These are the activations of a small neural network, seen along a few directions. Each row is one input.
Each table varies a few parts of the input and shows all the possible inputs, shuffled.
Descriptions start from the smaller parts, as in this example, which fits no table here: one of 3 separate values, together with either a single point or one of 9 places along a line or (one of 4 places along a line, together with one of 5 places around a ring).
Shared parts are said once, and a part with two or three values counts as separate values.

Other details of the inputs vary at random and push rows far along two fixed directions, the same in every table; ignore that.

Rows:
row 1: -21,15,-26,-33,-2,-31,-4,7,5,29,-26,-20,26,10,26,-22
row 2: -1,49,15,-18,43,54,-14,-95,-9,-34,16,44,73,-100,-46,18
row 3: 8,-15,14,20,-14,10,7,10,-11,-17,1,14,-30,9,-9,17
row 4: -18,-2,-21,-13,16,-17,5,7,12,26,10,-9,57,-10,26,-25
row 5: 12,-18,0,-1,-6,19,4,3,14,-10,-5,-14,-40,1,-19,8
row 6: 8,-36,7,5,3,36,17,23,25,-3,9,-17,-5,8,-22,1
row 7: 14,-8,24,16,-9,8,-1,7,-4,-15,6,4,-38,11,-6,12
row 8: 4,-17,2,2,-15,25,14,6,10,-7,-16,-7,-28,4,-29,2
row 9: -11,28,-11,-12,10,-43,-15,9,-7,14,-8,-4,11,20,37,-13
row 10: 11,-12,20,17,-12,7,5,8,-8,-14,5,10,-36,6,-6,16
row 11: 19,-7,30,15,-9,9,-7,2,-6,-13,10,0,-39,16,-2,10
row 12: 6,57,20,-9,53,38,-24,-80,-26,-41,19,57,67,-86,-30,26
row 13: -24,8,-23,-24,-10,-31,-1,0,5,26,-16,-14,26,4,28,-19
row 14: -17,14,-22,-28,0,-32,-9,1,8,20,-13,-14,15,3,29,-17
row 15: 9,-24,2,5,-14,15,6,-1,15,-8,2,-7,-38,-5,-14,7
row 16: 10,-7,10,22,-6,18,-2,16,-8,-16,-11,4,-26,20,-21,14
row 17: 6,-41,10,13,-5,30,18,20,23,-4,14,-12,-3,1,-18,-4
row 18: 19,-10,31,15,-13,8,-5,0,-10,-9,13,3,-39,12,1,10
row 19: 18,-31,10,17,-2,27,21,26,22,-4,21,-10,-2,5,-20,-3
row 20: 18,-33,11,19,-4,26,23,26,19,-2,24,-9,-2,1,-17,-4
row 21: -17,19,-36,-24,12,-28,-3,-9,8,16,-15,-2,23,-4,16,-20
row 22: -13,28,-15,-11,13,-40,-13,9,-8,10,-12,3,14,14,32,-10
row 23: -25,9,-28,-16,-7,-29,6,-5,0,24,-12,-4,26,0,22,-16
row 24: -12,19,-11,-10,1,-51,-9,11,-13,24,-1,-1,8,19,45,-12
row 25: 19,-4,29,13,-6,11,-9,4,-3,-16,6,-3,-39,20,-4,10
row 26: 12,-13,20,18,-11,5,9,7,-13,-10,5,7,-36,2,-6,19
row 27: 6,-21,12,2,-20,16,5,0,12,-8,0,-9,-35,-4,-11,8
row 28: -20,14,-26,-5,0,-50,-2,14,-26,27,-9,2,28,21,37,-11
row 29: 16,0,22,14,0,12,-5,10,-3,-18,-3,-5,-40,17,-10,15
row 30: 8,-26,3,8,-17,14,8,-3,13,-5,6,-5,-37,-7,-11,9
row 31: 10,-15,11,-4,-13,20,3,4,11,-10,-8,-15,-37,1,-16,8
row 32: -20,13,-25,-4,-4,-53,-8,16,-27,35,-5,-5,32,31,39,-18
row 33: -25,7,-21,-21,-13,-32,1,-4,3,28,-12,-12,27,1,30,-15
row 34: 6,-26,-2,12,-17,14,22,-4,3,-2,1,-3,-33,-7,-17,10
row 35: 6,-23,13,5,-23,15,7,-2,9,-5,4,-7,-34,-6,-9,11
row 36: -18,30,-27,-7,12,-43,-22,14,-16,27,-15,-7,35,36,30,-18
row 37: 10,-9,19,17,-9,8,2,10,-4,-17,1,7,-37,9,-9,14
row 38: 18,62,39,-13,54,40,-36,-90,-24,-35,32,47,57,-85,-23,21
row 39: -6,40,-11,-18,23,-42,-25,0,-12,17,-8,-11,16,23,42,-12
row 40: -24,11,-29,-19,-4,-28,4,-3,3,22,-16,-5,26,1,19,-19
row 41: 9,-9,13,19,-8,13,1,14,-4,-21,-7,9,-31,14,-14,14
row 42: 11,-5,12,19,-2,15,0,16,-6,-19,-12,5,-34,16,-16,17
row 43: -17,-2,-21,-12,16,-17,9,8,6,30,12,-12,54,-12,26,-23
row 44: -20,20,-26,-6,4,-45,-11,14,-16,19,-13,5,30,24,32,-15
row 45: 8,-12,13,19,-10,11,4,12,-7,-19,-3,12,-31,11,-12,15
row 46: -20,12,-36,-18,5,-33,4,-12,2,23,-8,0,23,-7,24,-16
row 47: 18,-30,9,13,1,28,19,28,26,-6,18,-12,-2,9,-22,-2
row 48: 16,-12,26,17,-12,5,5,5,-13,-7,10,4,-37,3,-4,16
row 49: -21,16,-25,-6,-1,-48,-7,14,-20,22,-10,6,29,24,37,-14
row 50: 10,-12,17,24,-13,18,-8,11,-8,-14,1,3,-18,27,-22,7
row 51: 9,-21,1,2,-11,17,4,1,17,-11,-1,-10,-38,-1,-16,5
row 52: -6,5,-23,-8,17,-22,13,18,5,31,19,-11,52,-4,25,-24
row 53: -16,8,-19,-20,-6,-37,0,-3,-3,30,-5,-13,14,-4,34,-9
row 54: 18,-26,7,10,5,32,20,29,25,-4,17,-15,-4,12,-24,2
row 55: -15,25,-39,-28,18,-29,-3,-6,5,20,-19,-6,23,-2,16,-19
row 56: 9,-15,18,25,-16,16,-5,10,-11,-12,5,5,-17,23,-21,7
row 57: 7,-39,10,9,-2,33,16,21,27,-5,10,-14,-3,5,-20,-2
row 58: -15,8,-31,-18,3,-40,0,-6,0,31,-3,-10,14,-7,33,-12
row 59: 9,-18,19,25,-19,15,-2,8,-15,-11,8,7,-17,20,-18,8
row 60: 5,-23,-4,8,-15,17,15,-1,12,-9,-4,-2,-34,-2,-21,4
row 61: 2,-22,12,0,-25,24,8,3,14,-8,-11,-11,-24,2,-20,3
row 62: -23,14,-30,-22,-1,-26,1,0,6,20,-20,-6,25,4,16,-21
row 63: 9,71,21,-15,65,39,-37,-73,-12,-46,9,45,57,-75,-32,22
row 64: 7,-11,12,22,-11,16,-2,15,-6,-18,-6,8,-24,19,-20,11
row 65: 2,52,26,-23,44,60,-22,-104,-7,-37,20,42,80,-110,-46,22
Each input here is: one of 5 places along a line, together with either one of 2 separate values or one of 5 places around a ring or one of 6 places along a line.
Question: The inputs of row 50 and row 36 match in every part but the place on the line of 5. If row 64 is changed in the same way as row 50 into row 36, which row does it become?
Answer: row 16
Question: The inputs of row 55 and row 46 match in every part but the place on the line of 5. If row 31 is changed in the same way as row 55 into row 46, which row does it become?
Answer: row 35
Question: Change only the choice among 2 separate values in row 52. List by row number the other rows that result.
Answer: row 43
Question: Change only the choice among 2 separate values in row 19. List by row number the other rows that result.
Answer: row 17

Rows:
row 66: 5,-58,-20,9,-35,-25,43,44,17,46,5,-40,-33,41,21,-24
row 67: -1,10,25,10,18,18,-30,-22,-20,-22,21,31,59,-9,4,4
row 68: 15,35,54,9,11,34,-19,-30,-28,-40,-9,25,-11,-20,-19,30
row 69: 5,-4,31,-17,-9,56,-1,-28,12,-31,-21,-6,-21,-34,-50,27
row 70: 10,-13,9,5,31,38,7,-6,34,-21,18,1,1,-31,-21,-4
row 71: -17,46,-35,-25,67,-33,-13,-18,8,6,16,13,82,-41,33,-26
row 72: 0,12,17,1,10,-9,-7,34,-23,6,4,-1,30,28,30,0
row 73: 9,-21,12,17,-20,22,26,6,-5,-22,-16,6,-60,-9,-24,33
row 74: -14,31,-19,-47,22,-15,-32,-28,28,9,-21,-7,26,-21,15,-8
row 75: 3,-50,10,17,-19,24,46,41,20,3,-6,-21,-37,19,-16,0
row 76: 29,13,29,14,38,34,-9,-5,5,-41,37,24,18,-36,-31,11
row 77: 19,-8,20,-7,6,54,0,-39,18,-6,26,-13,30,-41,-35,-2
row 78: -4,-11,15,0,-16,48,5,-22,21,-20,11,-3,34,-20,-36,0
row 79: 5,-31,18,40,-44,4,3,14,-17,-15,-9,14,-61,18,-15,20
row 80: 20,-37,-1,20,-41,10,27,2,-7,2,2,-10,-79,6,-10,17
row 81: -17,25,-2,-3,-8,-62,-23,-1,-33,42,-2,-20,-15,41,53,-14
row 82: -14,57,-13,-33,13,-83,-28,12,-9,27,-16,0,13,48,70,-30
row 83: -14,24,-19,-45,-1,-16,-20,-43,1,22,-10,-21,25,-28,11,-19
row 84: -7,12,-8,-4,31,0,17,-1,-4,1,6,14,46,-29,1,0
row 85: 14,16,6,4,-1,-15,-6,4,2,-20,1,7,-39,9,8,12
row 86: -39,7,-44,-21,0,-48,13,6,12,43,-4,-3,64,8,36,-38
row 87: 0,68,1,-33,57,-33,-41,-8,-10,7,23,23,90,-9,37,-25
row 88: 20,9,38,24,-3,36,6,-16,-19,-40,-7,23,-38,-27,-35,42
row 89: 10,-22,43,37,-33,17,-16,-6,-23,-32,-11,15,-52,24,-13,14
row 90: -22,-5,-25,7,-5,-50,-2,32,-15,30,5,9,45,28,39,-15
row 91: -28,31,-26,-41,20,-19,2,-25,-1,9,-29,5,28,-33,13,-2
row 92: 9,50,-27,-3,43,11,-33,-23,-9,-27,-32,14,19,24,-45,3
row 93: 0,34,-15,-18,36,4,-16,-44,7,-27,4,24,8,-47,3,12
row 94: 32,-15,20,18,17,50,18,-38,0,-20,40,19,12,-52,-43,20
row 95: -36,-28,-31,-18,-61,-44,3,31,8,29,-36,-43,-28,49,24,-25
row 96: 21,-20,20,33,-34,5,11,-2,-20,-1,11,-6,-73,11,-11,26
row 97: -11,-67,-12,15,-74,-8,32,42,11,11,-26,-20,-90,44,-9,-4
row 98: -10,-5,-23,-23,6,-12,-2,-2,25,-3,-14,-7,-30,-3,18,-2
row 99: -5,-21,-5,16,-35,6,11,-4,-5,-6,-9,20,-39,-5,-15,12
row 100: -16,37,-69,-3,37,-39,-21,53,-6,34,-26,-16,51,72,15,-44
row 101: -12,-21,-15,13,-11,-11,19,16,2,16,10,15,19,6,3,-8
row 102: -14,-34,-13,-7,-36,-15,29,69,23,38,-22,-53,-11,57,27,-20
row 103: 10,-29,-10,-5,-33,6,18,-9,3,10,-7,-15,-52,-7,-7,1
row 104: 19,11,16,12,31,18,-7,-33,-16,-5,43,18,42,-40,-20,18
row 105: 6,-21,7,22,-7,-10,20,56,-12,5,2,-7,-5,27,9,7
row 106: 18,3,22,-3,25,57,-16,-18,43,-19,13,-1,23,-41,-33,0
row 107: 3,-7,20,12,6,-7,-13,8,-21,20,34,-9,11,26,17,0
Question: Describe the family of inputs behind these rows.
Answer: one of 2 separate values, together with either a single point or (one of 4 separate values, together with one of 5 places along a line)
Question: The inputs of row 101 and row 99 match in every part but the choice among 2 separate values. If row 71 is changed in the same way as row 101 into row 99, which row does it become?
Answer: row 93
Question: The inputs of row 107 and row 81 match in every part but the choice among 2 separate values. If row 66 is changed in the same way as row 107 into row 81, which row does it become?
Answer: row 103
Question: Change only the place on the line of 5 in row 69. List by row number the other rows that result.
Answer: row 68, row 73, row 88, row 91
Question: Change only the choice among 4 separate values in row 107. List by row number the other rows that result.
Answer: row 67, row 72, row 87

Rows:
row 108: -13,-42,-12,5,-40,-14,16,31,21,27,-10,-35,-37,38,12,-16
row 109: -2,41,-7,-13,43,-27,-19,-23,-10,2,18,18,41,-18,27,-1
row 110: 25,5,54,3,24,90,0,-49,15,-57,34,36,34,-76,-63,22
row 111: -9,21,-7,-13,18,-4,-8,-16,9,18,12,2,61,-13,10,-23
row 112: -5,-35,-26,1,-19,-11,19,44,19,24,-19,-34,-46,38,6,-11
row 113: -2,-12,-8,5,-35,-30,2,39,-6,9,-30,-9,-59,53,12,-1
row 114: 5,-14,-10,9,-25,-33,10,36,1,11,-20,-14,-66,45,20,-5
row 115: -4,33,-1,-16,30,-19,-20,-24,-18,12,20,14,44,-20,30,-3
row 116: -10,52,-9,-9,36,-20,-38,-16,-18,-9,-4,26,53,-11,14,-3
row 117: -20,12,-26,1,18,-20,10,-12,-21,13,7,26,59,-25,5,-14
row 118: -18,53,0,-7,29,-11,-34,-23,-30,-8,-14,21,63,-4,15,-3
row 119: -6,48,-11,-10,44,-27,-28,-19,-10,-5,9,24,44,-14,20,-3
row 120: -8,-42,-16,-3,-23,-15,28,47,24,18,-24,-31,-42,27,19,-4
row 121: -4,-29,5,7,-48,-32,9,25,-7,26,-9,-32,-49,35,22,1
row 122: -14,-12,1,5,-42,-24,6,33,-15,10,-36,-15,-49,63,9,3
row 123: -6,27,8,-14,19,-18,-23,-26,-22,18,13,12,52,-20,25,-4
row 124: 39,-46,44,24,-11,108,4,-37,22,-60,17,5,-55,-33,-97,32
row 125: -9,24,-11,-22,34,-10,5,1,11,7,3,2,56,-24,13,-9
row 126: 8,-19,-8,9,-26,-33,18,30,0,15,-11,-21,-65,38,28,-4
row 127: 42,-28,62,30,-20,83,8,-35,-1,-56,25,12,-73,-42,-65,42
row 128: -13,-44,-8,-4,-42,-16,22,42,23,16,-14,-31,-36,28,21,-11
row 129: 27,-49,30,46,-31,89,31,-29,2,-52,14,31,-52,-44,-85,49
row 130: 1,26,-20,-18,28,-1,-14,-17,6,10,10,-3,65,-8,0,-21
row 131: -4,31,-22,-17,39,-5,-5,-3,7,12,6,-3,54,-15,1,-13
Question: Describe the family of inputs behind these rows.
Answer: one of 2 separate values, together with either a single point or one of 5 places around a ring or one of 6 places along a line
Question: The inputs of row 125 and row 120 match in every part but the choice among 2 separate values. If row 115 is changed in the same way as row 125 into row 120, which row does it become?
Answer: row 127
Question: Change only the place on the ring of 5 in row 120. List by row number the other rows that result.
Answer: row 108, row 112, row 124, row 128
Question: Change only the choice among 2 separate values in row 110. List by row number the other rows that result.
Answer: row 128
